Each row below holds a small network's activations on one input, seen along a few directions.
In each table, some parts of the input vary, and every possible input appears once, in random order.
Descriptions start from the smaller parts, as in this example, which fits no table here: one of 4 places along a line, together with either a single point or one of 11 places along a line or (one of 2 separate values, together with one of 8 places around a ring).
Shared parts are said once, and a part with two or three values counts as separate values.

Rows:
x1: [ -1 -22 -15  -7   1  31  29 -41  36  16 -10  -8 -17  -3  -7 -19 -19]
x2: [ 10   1  -3 -10   3   1 -15  25   0   9   1   8  -3   8  10  24  -5]
x3: [ 20  -5   1   5   1  -5 -19  17 -12  -1  -3  -6   1   6   0  21   0]
x4: [ 10   2  -1  16  -1 -11 -24   4  -7  -2  20   9  -8  25   6  13 -15]
x5: [ -2  20  16 -15   4  17  -2   8  -9  -3 -16   8  -2  14  -5  14  22]
x6: [ 18   9   1  -8  11  15 -10   3 -13  -1 -13  -3   5  23 -12  10  24]
x7: [ 12   5  -4  -8  16   0 -14  13 -12  -8  -5 -11  18  21   0  12   7]
x8: [ -9   2  12  -8   4 -13  -1  26  -8 -15  -4   1  13  11  -4  10  18]
x9: [  0   2  -6   8  -5  -7  35 -17   2   4   4   6  11 -46  20 -22 -25]
x10: [ 16  -5 -22   7   3  -5  29  -6  16  19   5   2   5 -38  22 -23 -27]
x11: [ -1   5  -6   5   2  -7 -19  10  -1  12  20  21 -15  26  18  15 -19]
x12: [ -2   7   4 -11  -2 -14 -17  14 -16 -10  -7 -13  14  13  -4   2  14]
x13: [ 12  17   0 -21  12  20  -4  10  -1   9  -8   8   0  26  -2  14  19]
x14: [-19  10  10  10  -7  -7 -14  10 -12   0  19  15 -13  14  13  15 -15]
x15: [-17 -17   3   0  -3  29  28 -47  28   7 -15  -6 -14 -15  -5 -22 -14]
x16: [ -8  -7  12   2 -11 -12  -8  28  -9  -8   1   5   2  -3  -1  19  11]
x17: [ -9  17   8 -16   7   2  -3  18  -8 -11  -6   0  10  11   8  15   7]
x18: [ -7   8   1  15 -15 -21 -29   3 -12 -10  19   8 -10  18   4   0  -6]
x19: [-19   2   6  16 -11 -17 -15  13  -6 -13  22  19 -10  15  11   9   2]
x20: [  7  10  -5 -19  18   3  -6  21  -2   2  -4   1  10  23   9  14   2]
x21: [ 20  -5 -15  15   3 -12  22 -17  11  12  12 -13  13 -39   8 -22 -20]
x22: [ -3   7  17 -13   1   9  -4  15  -6 -10  -9  10   4  14 -11   7  34]
x23: [  4  -3 -12  11  -4 -19  18 -14  -6   4  14 -13   5 -46  -1 -38 -14]
x24: [ -1 -10 -11  13  -2 -18  34  -8   0  -4  10   5  10 -48   3 -28 -10]
x25: [-20 -29   1  10  -3  18  28 -33  28   2 -12  -9 -16 -18 -22 -29   1]
x26: [-14 -22  -9   9  -2  14  10 -49  23   0  -8 -17 -14 -16 -21 -32   1]
x27: [  2   0   7   2 -15 -16 -21  20 -17  -2  -3  -9   1   0  -7  11   5]
x28: [  2  14   7 -12  -3   5 -18   3 -14  -2 -12  -2  10  17 -18   2  28]
x29: [  5 -23  -8   7   5  15  21 -51  32  11 -14 -21 -14  -8 -20 -14  -8]
x30: [ -7  10  11  -4  -6   3 -11  21  -6  -6   0   6   1  -4   9  23   1]
Question: The inputs of x13 and x22 match in every part but one. If x11 is changed in the same way as x13 into x22, which row does it become?
Answer: x19
Question: Describe the family of inputs behind these rows.
Answer: one of 5 places around a ring, together with either one of 2 separate values or one of 4 places along a line
Question: Which other rows does x15 become when the choice among 2 separate values takes its other values? List them by row number.
Answer: x9
Question: Which other rows does x18 become when the place on the line of 4 takes its other values? List them by row number.
Answer: x12, x27, x28
Question: Which other rows does x20 become when the place on the ring of 5 takes its other values? List them by row number.
Answer: x7, x8, x12, x17

Rows:
x31: [ 22  26  -7 -11  12  -4  -1  19 -18   8   4  11  10   7  15   1   0]
x32: [-10 -12   0  11 -12   6 -15 -13  10   6   8   3 -26  14  -1   9 -23]
x33: [  8  23   8  -7   6  20 -15  -6 -12   3  -1  16  -6  35  -2   9  11]
x34: [  7  -7  -3  13  -3 -19 -15  -1 -11 -11  -1 -15  10   2  -8 -10  11]
x35: [  2   2  -9   3   0   3  26 -14  12   8  12   8   2 -28  22  -9 -24]
x36: [ -2 -11   3   1   0   7  21 -20   2 -11 -15  -9   6 -38 -24 -18  16]
x37: [  6  -6  -1   2   5  10 -19 -14   6   4  -1 -25  -7  28 -11   7   5]
x38: [-12   0  11  -6   2   6 -15  26   5  -4 -11  17  -1  37 -10  33  19]
x39: [-19  -6   3  24 -21 -21 -10  -3  -6  -5  13  -2  -3 -12   2  -8 -18]
x40: [-20  -1  -5  14  -9 -10  19 -13   5 -11  15  13  -4 -23   0 -22  -2]
x41: [  4  30  10  -6  -5  -8 -15  10 -30 -11   8   5   3   5   1  -3  19]
x42: [ 20 -12 -13 -12   4  12  33 -13  19  14 -14  -7   9 -35  -8 -17   4]
x43: [  3 -21  -2 -15   6  28  17 -25  26   2 -23  -6 -13  -3 -14 -18  14]
x44: [  3   5   7 -13  10  -1  -7  48 -14  -4  -9   6  14   4  16  35   2]
x45: [-13   3  19  -8 -11 -18 -13  40 -16 -19  -3   8   9  11  -3  21  24]
x46: [ 20  -1 -14  -1  14 -13  -5   3  -1   8  -1 -23  18   1   4   1 -13]
x47: [  1  -5  -8  12   0 -15  -2   2   6  16  15  -2  -4 -17  18   3 -34]
x48: [-23  -5   2  -2   2  15  14 -25  19   6   5   2 -18  11   4 -13 -12]
Question: The inputs of x42 and x43 match in every part but one. If x47 is changed in the same way as x42 into x43, which row does it become?
Answer: x32
Question: Describe the family of inputs behind these rows.
Answer: one of 3 separate values, together with one of 6 places along a line
Question: Which other rows does x44 become when the choice among 3 separate values takes its other values? List them by row number.
Answer: x38, x45
Question: Which other rows does x46 become when the choice among 3 separate values takes its other values? List them by row number.
Answer: x34, x37

Rows:
x49: [ -5  13  11 -10  -1   4 -22  24  -9  -3   0  15  -6  30   5  28   8]
x50: [ -7   5  14  -7   0 -10 -21  31 -18 -14  -7  -3   9  17  -4  23  16]
x51: [ -7 -21  -6   2  -6   7  19 -23  20   1 -10 -13  -3 -26 -13 -23   1]
x52: [ -9  13  12   1  -7 -10 -32  18 -21 -13   5   7  -3  27  -6  15  15]
x53: [  8   3 -19  34 -11 -60   6  31 -22   5  51  16  11 -57  46 -14 -52]
x54: [ 10  -4  -4  -5   5  19  31 -27  16   7 -14  -9   6 -25 -10 -19   6]
x55: [ -8 -12  -3   1   1  20  20 -32  18  11  -6  -4 -14 -10  -5 -16 -14]
x56: [  7  21   7 -19  10  -1  -9  29 -18  -6  -9   3  17  19   1  16  25]
x57: [  8 -11 -11  -2   5  21  16 -35  25  12  -9 -13  -7  -4  -3 -12 -11]
x58: [ 15   8   3  -7  10   4 -25  21  -7   4  -2   7  -1  39  -2  29   9]
x59: [-14 -14  -4  12  -5   5  16 -37  16  -4   2  -6 -10 -11  -9 -27  -3]
Question: Describe the family of inputs behind these rows.
Answer: either a single point or (one of 2 separate values, together with one of 5 places around a ring)
Question: Start at x51 and move only the place on the ring of 5, one step at a time. The first step leads to x54. Which rows follow, in order?
Answer: x57, x55, x59
Question: Which other rows does x56 become when the choice among 2 separate values takes its other values? List them by row number.
Answer: x54

Rows:
x60: [  9  -7 -12   2   3  -1  29 -13   9   2   1  -6  11 -29   7 -14  -8]
x61: [ 18  -8 -15   0   8  11  18 -29   9  17  -6 -13   2 -13  -6 -16  -8]
x62: [-17 -15   4  16  -9   4  18 -23  10   9  11   7 -15 -15   1 -19 -17]
x63: [ -1 -10 -17   5   0  -7  29  -4   5   1   2  -5   7 -34   7 -24  -9]
x64: [-11  -5  10   4  -3  -1 -30  17  -2   1   5  13 -10  29  -1  29  -1]
x65: [ -5  10   9  12 -13 -20 -26  19 -19 -14  18   9   2  15  13  20  -1]
x66: [  2  -9  -5  -2   8  21  10 -29  21  10  -8  -5  -8  -7   4 -17 -12]
x67: [ 21  12  -2 -16  13  12 -12  22 -12   9  -2   5   5  23  -8  22  16]
x68: [ -3 -10  -5   7   7  16  10 -31  22   4  -1 -11 -14   3  -1 -13 -18]
x69: [ -7  -5  -1  11 -11  -7  13 -20  17   0  20   2  -5 -24  10 -20 -14]
x70: [  0  -5 -12  10  -7 -18  19 -12  10   6  10  -4   1 -29   7 -26 -10]
x71: [ -3   9   6 -19  11  11 -22  18   2   5  -9  12  -7  33   3  19   8]
x72: [  1  11   5   8  -5 -30 -19  29 -28  -5  10   1   9   4  10  11   4]
x73: [ -7   2  12   7 -14  -8 -29  15 -19  -9  17  13 -16  20   4  18  -4]
x74: [  9 -11  -9  -1  -4  12  28 -16   7  10 -16 -14   8 -29   2 -10  -8]
x75: [ 13  25   3 -19   3   4  -6  29 -16   1 -11   1  10   2   2  22  11]
x76: [ -5   5   2  -1   5   5 -26  17   4  -1  -3   2 -10  43  -1  21   2]
x77: [ 13  15   7  -6  10 -12  -8  31 -17  -9   1   5  20   3   8  20  10]
x78: [ -7 -22   7  -3  -7  13  18 -27  20 -11 -24 -17  -2 -18 -32 -21  24]
x79: [ -9  -8  -8  12   1   7  16 -34  18   7   4   4 -17  -2  -5 -10 -17]
x80: [  9  12   0  -9   0 -24 -12  35 -27  -9   6   6  20   1   2   7   1]
x81: [-19  14  20 -18   4  14 -16   6 -13 -22 -26  -6  10  23 -27   1  52]
Question: The inputs of x66 and x71 match in every part but one. If x62 is changed in the same way as x66 into x71, which row does it become?
Answer: x73
Question: Describe the family of inputs behind these rows.
Answer: one of 2 separate values, together with either a single point or one of 10 places around a ring
Question: Which other rows does x72 become when the choice among 2 separate values takes its other values? List them by row number.
Answer: x70
